A small network was shown many inputs. Here are its activations along a few directions, one row for each input.
In each table, some parts of the input vary, and every possible input appears once, in random order.
Descriptions start from the smaller parts, as in this example, which fits no table here: one of 6 places along a line, together with either a single point or one of 9 places around a ring or (one of 3 separate values, together with one of 5 places around a ring).
Shared parts are said once, and a part with two or three values counts as separate values.
In the rows, zero is written as 128.

A family of inputs:
R1: [197  83 101 167 124 124 131 187  98 119 105 159 111  95 108  54  87 132]
R2: [ 77 118 120 134 143  69 178 142 113 139 136  86 154 175 109 134  96 145]
R3: [ 77 123 130 135 118 117 123 129 106 149 156 101 199 194  95 152 126 143]
R4: [168 176  59 106 102 184 101 109 154  90 137 179 157  87 173  96 147 133]
R5: [173 172  48 105 125 130 152 118 164  91 113 163 114  64 185  79 119 136]
R6: [ 68 138 222 104 164 108 126  87 153 156 132  86  78 155 128 195 169 115]
R7: [194  89 110 163  99 177  77 177  89 127 122 168 159 112  95  75 116 133]
R8: [172 161  79 118  85 162 137  92 149  82 110 168  99  52 183 150 124  99]
R9: [198  77 130 175  88 159 118 163  83 117  99 163  99  80 101 129  91  94]
R10: [ 80 110 147 145 109 100 160 113 100 135 135  94 140 159 101 206  97 110]
R11: [ 63 146 200  93 177 128  90 102 158 170 155  93 134 192 123 141 195 146]
R12: [ 68 144 190  93 202  78 143 115 169 161 135  75  92 169 135 125 168 150]
What do these inputs look like to the network? -> one of 3 separate values, together with one of 4 places along a line
Changing only the choice among 3 separate values turns R8 into R4. The same change can be made to R10. Which row results? -> R3

A family of inputs:
R13: [ 44 125 162 127 145  67 192 102 127 131 145  83 107 181 127 185 107 116]
R14: [ 74 126 198 109 174 139  72 127 139 170 163 103 155 206 102 112 188 158]
R15: [153 199  85  80 144 143 139  78 200  82 127 169  72  64 217  95 161 125]
R16: [158 214  74  65 134 151 128  79 199  97 108 143 111  49 207 128 165 135]
R17: [ 77 121 191 112 201 103 107 147 147 169 155  93 128 204 109  76 177 163]
R18: [169  73 158 171 116 122 144 160  91 124  99 144  63  95 103 131  88  95]
R19: [182  80 143 163 100 124 128 156  91 140  81 117 104  77  94 163  90 106]
R20: [169  78 167 172  91 158 116 142  85 123 109 150  90  99  96 166 104  85]
R21: [184 100  61 170  77 176 102 170  84 101 140 186 184 121 106  76  91 125]
R22: [151 200  90  80 116 179 111  65 191  89 130 175  97  69 214 126 177 113]
R23: [ 42 129 168 127 117 100 162  87 118 132 154  90 132 184 118 220 126 107]
R24: [ 50 140 147 117 135  68 179  96 128 153 129  57 146 165 114 223 112 128]
R25: [ 84 137 182  98 187 103  89 140 147 193 138  76 171 190  96 109 178 174]
R26: [186  92  54 168 100 143 135 185  87 101 131 179 159 117 112  41  78 137]
R27: [197 107  41 163  82 144 117 185  86 116 111 156 202  99 105  69  79 151]
Changing only one part turns R25 into R14. The same change can be made to R16. Which row results? -> R22
What do these inputs look like to the network? -> one of 3 separate values, together with either a single point or one of 4 places along a line
Change only the place on the line of 4 in R26. List by row number the other rows that result. -> R13, R17, R18
